Each row below holds a small network's activations on one input, seen along a few directions.
In each table, some parts of the input vary, and every possible input appears once, in random order.
Descriptions start from the smaller parts, as in this example, which fits no table here: one of 6 places along a line, together with either a single point or one of 11 places along a line or (one of 2 separate values, together with one of 8 places around a ring).
Shared parts are said once, and a part with two or three values counts as separate values.
In the rows, 128 means zero.

Other details of the inputs vary at random and push rows far along two fixed directions, the same in every table; ignore that.

A family of inputs:
row 1: [114 111 119 141 113 113  95  82 118  71 160]
row 2: [130 129 131 124  84  87 109  99  94  67 160]
row 3: [ 84 126 162 149 184 189 133 136 215 184  41]
row 4: [118  71 119 159  72 130  94 103  65  97 131]
row 5: [118 164 119 120 133 150 129 138 108 131 123]
row 6: [137 156 132  96 183 203 181 208 211 202  63]
row 7: [127 151 140 131 143 130 123 121 105 141 113]
row 8: [180 168 105  98 130 126 207 186 133 143 135]
row 9: [126 136 148 108 100 110  95 126  98 123 139]
row 10: [178 207  83  96 156 155 196 198  69 150 163]
row 11: [191 212  65  90 133 142 188 176  73 178 136]
row 12: [129 140 129 138 127  96  97 110  63 115 162]
row 13: [188 194  86  79 139 123 197 197  73 178 149]
row 14: [ 96 104 152 157 142 120  68  92 115 121 147]
row 15: [ 80  83 175 139 166 154 102 132 207 180  86]
row 16: [106 122 139 118  86 112  63 104 103 113 148]
row 17: [ 93 131 142 125 114 137  85 124 129 115 121]
row 18: [137 142 120 130  94  91 124  92  75  69 166]
row 19: [131 154 113 105 132 145 115 155 110 122 141]
row 20: [137 144 102 127 120 111  81  98  57 106 175]
row 21: [110 109 149 139 121 107 121 122 150  92 132]
row 22: [102  79 146 135 103 113  74  85 168  93 138]
row 23: [137 121 118 149 130 109 127  98 116 102 164]
row 24: [124 142 131 118 104  92  90 133  60  92 175]
row 25: [181 216  95  78 130 143 194 202  70 144 136]
row 26: [121  98 143 132 114 116 114 117 161 111 149]
row 27: [ 81  95 185 131 153 147 106 122 200 177  58]
row 28: [130 126 127 129 130 129 143 141 149 105 146]
row 29: [155 188 108 104 117 118 143 144  43 113 159]
row 30: [112  94 153 157 181 159 159 133 241 174  71]
row 31: [108 101 130 140 121 107  49  80 108 123 146]
row 32: [121  60 137 166  90 112 101 118  61  96 139]
row 33: [ 92  86 144 142 113 118  76  88 163  76 135]
row 34: [122 121 138 139 128  94  90 111  95 137 143]
row 35: [149 153 112 130 199 195 217 170 222 178  61]
row 36: [167 154  97 118 184 177 217 174 209 189  73]
row 37: [126 119 119 142 121 121 130  96 160 133 110]
row 38: [ 93  43 170 178 166 202 151 165 206 170  45]
row 39: [108 131 126 129 131 133  82 111  98 104 150]
row 40: [125  61 114 156  88 133  88 108  69  93 141]
row 41: [184 205  69  72 122 141 190 183  77 178 141]
row 42: [146 131 114 144 111  78 123  92  76  85 176]
row 43: [138 145 137 107 124 118 127 161 107 142 141]
row 44: [192 194  64  70 137 144 184 188  80 175 152]
row 45: [115 105 125 126 102 112 116  92 155 124 124]
row 46: [190 196  88  79 134 145 187 208  83 164 166]
row 47: [131 143 140 130 207 190 184 190 211 222  61]
row 48: [132 135 109 142 111 113 124  86 115 101 142]
row 49: [125 108 147 124  82  88  99  92 122  88 147]
row 50: [109  78 141 140 112  97  96  87 151 113 154]
row 51: [ 98  82 168 164 164 129 134 111 222 153  72]
row 52: [117 119 145 136 109  92  72  85  88 126 136]
row 53: [145 124 121 118 125 103 161 134 139 137 135]
row 54: [112 106 133 150 117 106 103  90 117  76 172]
row 55: [133 149 111 117 111 134 151 137 143 106 126]
row 56: [ 91  69 152 140 142 139 106  96 222 140  89]
row 57: [126 132 133 140 139 119 155 129 135 104 132]
row 58: [ 69 106 186 154 176 155 110 136 186 146  76]
row 59: [104 122 130 144 116 129 120  95 146  94 124]
row 60: [138 118 127 117  97  90 129  98 119 115 140]
row 61: [ 56  80 193 153 161 158  73 128 206 135  91]
row 62: [105 105 162 158 145 129 128  89 180 121  86]
row 63: [133 127 118 117  84 110 118 108 129 102 147]
row 64: [180 127  92 127  80 126 166 154  17 111 144]
row 65: [189 177  93 109 136 125 210 154 123 155 116]
Each input here is: one of 5 places around a ring, together with either a single point or (one of 2 separate values, together with one of 6 places around a ring).
The inputs of row 20 and row 3 match in every part but the place on the ring of 5. If row 1 is changed in the same way as row 20 into row 3, which row does it become? -> row 59
Which other rows does row 28 become when the choice among 2 separate values takes its other values? List them by row number. -> row 61
Which other rows does row 36 become when the choice among 2 separate values takes its other values? List them by row number. -> row 31
Which other rows agree with row 12 in the place on the ring of 5? List them by row number. -> row 8, row 13, row 21, row 24, row 32, row 34, row 42, row 43, row 51, row 53, row 57, row 58
Which other rows agree with row 7 in the place on the ring of 5? List them by row number. -> row 2, row 9, row 18, row 25, row 27, row 29, row 49, row 52, row 60, row 62, row 64, row 65

A family of inputs:
row 66: [178 174 103  81  96  97 142 151  78 116 189]
row 67: [ 73  59 177 147 126 105  67  84 202 143 113]
row 68: [ 55  58 199 169 138 139  49 109 140 139  87]
row 69: [151 133 104 152 146 159 170 140 134 134 109]
row 70: [113 130 133 119  97  75  63  96  87  61 194]
row 71: [127 175 119 100 141 142 146 153 155 125 115]
row 72: [131 164 126 123 168 141 162 145 146 132 137]
row 73: [153 147 106 114 148 129 156 120 147 166 105]
row 74: [138 101 120 133 104  61  72  63  80 102 183]
row 75: [130 146 130 137 152 148 180 152 131 119 121]
row 76: [150 155 118 140 168 132 160 136 147 150 127]
row 77: [159 113 102 131 137 148 170 137 135 149 101]
row 78: [132 142 112 136 146 169 172 148 134 115 118]
row 79: [156 117 120 133 143 128 177 141 133 153 104]
row 80: [ 61  64 173 158 121 146  70 102 187  81  94]
row 81: [169 147 109 100  69  91 138 142  50  89 185]
row 82: [143 175  84 114  74  63  79  64   4  48 237]
row 83: [122 130 131 106  66  80  60  78  89  84 179]
row 84: [ 74  37 162 160 104 132  77  88 189 127  95]
row 85: [125 166 126 109 151 156 119 156 108 179 107]
row 86: [131 132 122 126 141 176 132 173  95 162 103]
row 87: [148 137 122 154 152 139 177 143 131 138 111]
row 88: [147 129 122 109 110 160 161 165 145 130 111]
row 89: [145 167 108 135 157 139 156 123 146 151 113]
row 90: [ 68  71 167 143 115 113  63  71 202 144  98]
row 91: [130 154 136 113 162 148 122 169 109 178 121]
row 92: [144 118 122 122 119 127 175 159 141 158 115]
row 93: [131 145 133 120 136 141 168 174 140 112 114]
Describe the family of inputs behind these rows. -> one of 4 places along a line, together with either a single point or one of 6 places around a ring
The inputs of row 68 and row 91 match in every part but the place on the line of 4. If row 75 is changed in the same way as row 68 into row 91, which row does it become? -> row 72
Which other rows does row 84 become when the place on the line of 4 takes its other values? List them by row number. -> row 67, row 90, row 92
A walk changes only the place on the ring of 6. It starts at row 77 and steps to row 69. List the rest of the walk in order. -> row 78, row 80, row 88, row 84
A walk changes only the place on the line of 4. It starts at row 71 and steps to row 70. List the rest of the walk in order. -> row 93, row 80

A family of inputs:
row 94: [162 134 100 126 142 122 163 105 160 151 114]
row 95: [139 155 120 111  84  93 141 115  98  60 170]
row 96: [165 143  97  94 135 132 205 159 176 174 112]
row 97: [187 112  78 147  72 134 194 141  44  97 163]
row 98: [ 84 118 166 159 188 149  96 113 160 162  93]
row 99: [ 95 103 165 143 155 137  75  90 159 177  89]
row 100: [189 178 107  75 148 165 249 216 194 167 101]
row 101: [ 79  83 176 122  80  97  11  89 110  97 161]
row 102: [101  46 139 165  85 111  43 102  28  84 143]
row 103: [184 173  72 127 131  82 170 112  64  95 189]
row 104: [ 83  95 167 130 127 125  76 118 170 179  96]
row 105: [173 185  67 124 114 103 160 131  76  67 191]
row 106: [ 71 128 172 153 174 165  95 132 168 134  99]
row 107: [ 80 140 167 118 158 178 116 168 185 146  70]
Describe the family of inputs behind these rows. -> one of 2 separate values, together with either a single point or one of 6 places around a ring
The inputs of row 103 and row 98 match in every part but the choice among 2 separate values. If row 100 is changed in the same way as row 103 into row 98, which row does it become? -> row 101
Which other rows does row 102 become when the choice among 2 separate values takes its other values? List them by row number. -> row 97
